These are the activations of a small neural network, seen along a few directions. Each row is one input.
In each table, some parts of the input vary, and every possible input appears once, in random order.
A made-up example of a description, with smaller parts first: one of 5 places around a ring, together with either a single point or one of 11 places along a line or (one of 3 separate values, together with one of 4 places along a line).
Shared parts are said once, and a part with two or three values counts as separate values.
In the rows, 128 means zero.

Other details of the inputs shift rows strongly along two fixed directions, in all tables alike. That doesn't count.

A family of inputs:
R1: [165 127 160 132 153 157 160 133 134 122 148 120 135 121 125 139]
R2: [150 112 152 134 142 173 111 142 145 107 132 129 145  78 100 126]
R3: [139 137 150  73 139 136 164 166 128 120 124 134 107 133 129 107]
R4: [144 139 129  81 143 158 147 151 111 125 128 125 122 113 138 128]
R5: [160  93 152 139 154 127 136 146 129 110 169 130 146 127 141 132]
R6: [151 125 113  79 127 157 141 165 114 136 131 137 113 127 134 116]
R7: [ 70 150  94 113  98  96  88 117 116 142  89 135 103 132 115 132]
R8: [107 136 125 166 121  82 127 108 144 138 129 133 122 162 136 131]
R9: [ 91 155 109 114 109  86 140 135 119 152 100 133  95 180 140 120]
R10: [135 137 151  69 144 133 149 165 124 120 133 147  93 140 141 117]
R11: [117 106 134 249 113 123  70  62 186 112 128  97 185  87  94 131]
R12: [ 83 127 121 165 102 100  77  96 144 130 113 132 139 112 109 147]
R13: [110 116 111 165 111 102 104  97 130 137 137 122 148 124 145 126]
R14: [112 136  78 112  97 117 127 140 101 159 109 135 100 168 143 124]
R15: [121 140 128  60 135 157 122 165  90 116 123 149  98 111  98 128]
R16: [162  98 144 145 141 151 137 135 139 109 153 110 171  96 134 119]
R17: [154 130 141  91 146 152 161 169 123 131 129 142  97 156 131 121]
R18: [148 112 154 132 143 168 114 135 138 102 137 137 145  79  90 128]
R19: [103 149  98 138 119 107 122 109 106 150 114 112 124 151 142 135]
R20: [ 99 140  79 108 100 101 123 141  85 156 117 141 100 171 151 130]
R21: [103 127 133 173 119 110  81  95 141 115 133 119 147  97 104 134]
R22: [149 112 162 159 140 168 107 130 153  96 154 127 162  81  84 133]
R23: [147 122 114  69 124 161 147 159 106 128 132 143 109 129 131 119]
R24: [131 104 129 184 119 111 111  99 165 126 135 123 157 131 132 112]
R25: [161 124 161 137 161 151 159 126 131 115 155 120 139 115 131 148]
R26: [119 141 114 175 111 114 112  82 153 141 120 111 157 120 127 125]
R27: [137 115 129  62 138 134 145 168 110 120 140 148 102 139 142 117]
R28: [144 105 168 143 147 154 102 130 145  97 148 124 156  72 107 146]
R29: [117 124  96 135 111 101 124 135 125 151 118 138 115 170 139 117]
R30: [162 121 141 129 153 151 151 127 120 113 153 120 148 114 128 145]
R31: [119 114 115 175 113 112 104 101 138 132 132 116 156 118 147 122]
R32: [101 154 118 165 110  92 131  96 128 150 105 106 130 155 140 138]
R33: [ 95 168 107 112 109  98 128 110 116 152  96 120  99 146 141 125]
R34: [145 133 149  81 144 134 154 156 134 115 134 148 101 136 134 120]
R35: [147 130 148  94 152 133 154 165 114 123 139 137 101 148 141 123]
R36: [122 113 117 173 116  88 115 108 133 131 136 134 137 154 143 133]
R37: [ 99 122 127 190 109 106  80  81 153 119 117 129 153  96 105 141]
R38: [ 96 160 109 142 116  94 125 106 115 158 106 115 109 164 147 140]
R39: [ 61 142  92 138  89  84  76  95 130 152  85 131 109 133 116 137]
R40: [153 141 117  86 138 167 156 154 108 137 127 126 114 135 132 133]
R41: [149 107 164 147 149 154 109 129 145  88 151 128 159  74  94 144]
R42: [160 129 164 135 145 165 148 120 150 114 141 122 143 108 124 129]
R43: [149 139 139  73 142 147 155 167 135 132 120 141  96 141 128 105]
R44: [ 94 158 114 134 114  93 132 105 111 153 115 127 102 161 144 145]
R45: [ 90 155  94 132 101 103 126  95 123 152  92 109 134 138 134 127]
R46: [160 116 169 136 147 154 142 134 165 109 143 129 136 122 126 115]
R47: [145 113 126  79 139 131 158 177  97 122 132 140 108 153 138 119]
R48: [150 117 116  83 132 145 154 166  88 123 147 147 109 139 140 139]
R49: [122  97 134 210 119  92 108  86 170 127 133 105 182 120 137 111]
R50: [139  97 129 211 126 113 105  94 178 131 135 114 173 122 131 107]
R51: [138 127 147  77 149 132 157 166 109 126 139 147  89 154 143 132]
R52: [105 130 102 112 105  91 122 125 120 139 115 150 107 160 142 119]
R53: [139 139 123  78 141 157 166 156  90 126 126 122 119 138 136 134]
R54: [160 119 149 131 152 159 142 120 137 106 149 118 156  98 128 136]
R55: [157 113 172 141 160 139 136 137 158 107 153 118 143 113 138 113]
R56: [ 81 168  72  62 106 102 138 132  73 169  95 140  72 180 145 143]
R57: [102 132  95 110 111  85 124 142  98 150 116 142  97 176 150 122]
R58: [167 133 156 139 150 159 149 128 153 120 136 112 141 105 122 123]
R59: [ 89 143  75  80  99  95 134 145  72 161 115 153  85 174 148 133]
R60: [160  95 151 136 151 140 127 144 145 107 157 126 147 111 142 113]
R61: [115 138 127 173 116  93 126 107 150 144 122 128 125 163 131 123]
R62: [122 127 137  81 135 157 127 154 109 107 111 136 121  96 104 125]
R63: [146 115 117  87 134 147 159 170  87 126 135 136 121 138 141 125]
R64: [121 137 137  49 131 156 136 175  99 120 110 143 104 107  98 127]
R65: [101 151 125 163 117  91 119  80 141 142 117 115 130 127 138 131]
R66: [163 127 168 149 153 150 148 113 149 105 151 117 151  95 125 138]
R67: [171 120 161 157 157 168 152 127 146 122 147 110 149 119 130 141]
R68: [125 113 116 174 114  97 118 114 140 138 133 131 136 157 136 121]
R69: [147 109 163 149 143 165 106 130 148  97 150 129 161  83  85 132]
R70: [102 146 124 173 111  99 126  81 153 139 100  99 143 128 134 126]
R71: [ 90 141 103 139 103 121  86 115 141 144  98 136 123 122 102 127]
R72: [109 147  98 158 106 111 119  92 125 153 114 114 129 155 134 137]
R73: [155 117 152 129 156 155 139 123 137 112 153 117 160  93 131 135]
R74: [166 124 141 132 152 168 144 129 145 121 137 112 154 100 123 121]
R75: [165 101 136 141 138 158 137 142 123 117 161 129 151 123 136 131]
R76: [ 75 139 105 147 101 101  91  98 134 137  96 119 131 119 104 127]
R77: [ 80 147  96 124  96  99  97 104 120 133  98 139 104 125 103 140]
R78: [148 126 115  64 126 143 147 162  98 120 136 149 107 126 136 126]
Description of these inputs: one of 6 places around a ring, together with either one of 3 separate values or (one of 2 separate values, together with one of 5 places around a ring).
The inputs of R72 and R30 match in every part but the place on the ring of 6. If R1 is changed in the same way as R72 into R30, which row does it become? -> R25
Which other rows does R54 become when the place on the ring of 5 takes its other values? List them by row number. -> R34, R52, R66, R78
Which other rows does R65 become when the place on the ring of 6 takes its other values? List them by row number. -> R33, R42, R58, R66, R70
Which other rows does R6 become when the choice among 2 separate values takes its other values? List them by row number. -> R14
Start at R55 and move only the place on the ring of 6, one step at a time. The first step leads to R3. Which rows follow, in order? -> R43, R46, R34, R10
Which other rows does R38 become when the place on the ring of 5 takes its other values? List them by row number. -> R19, R20, R35, R57
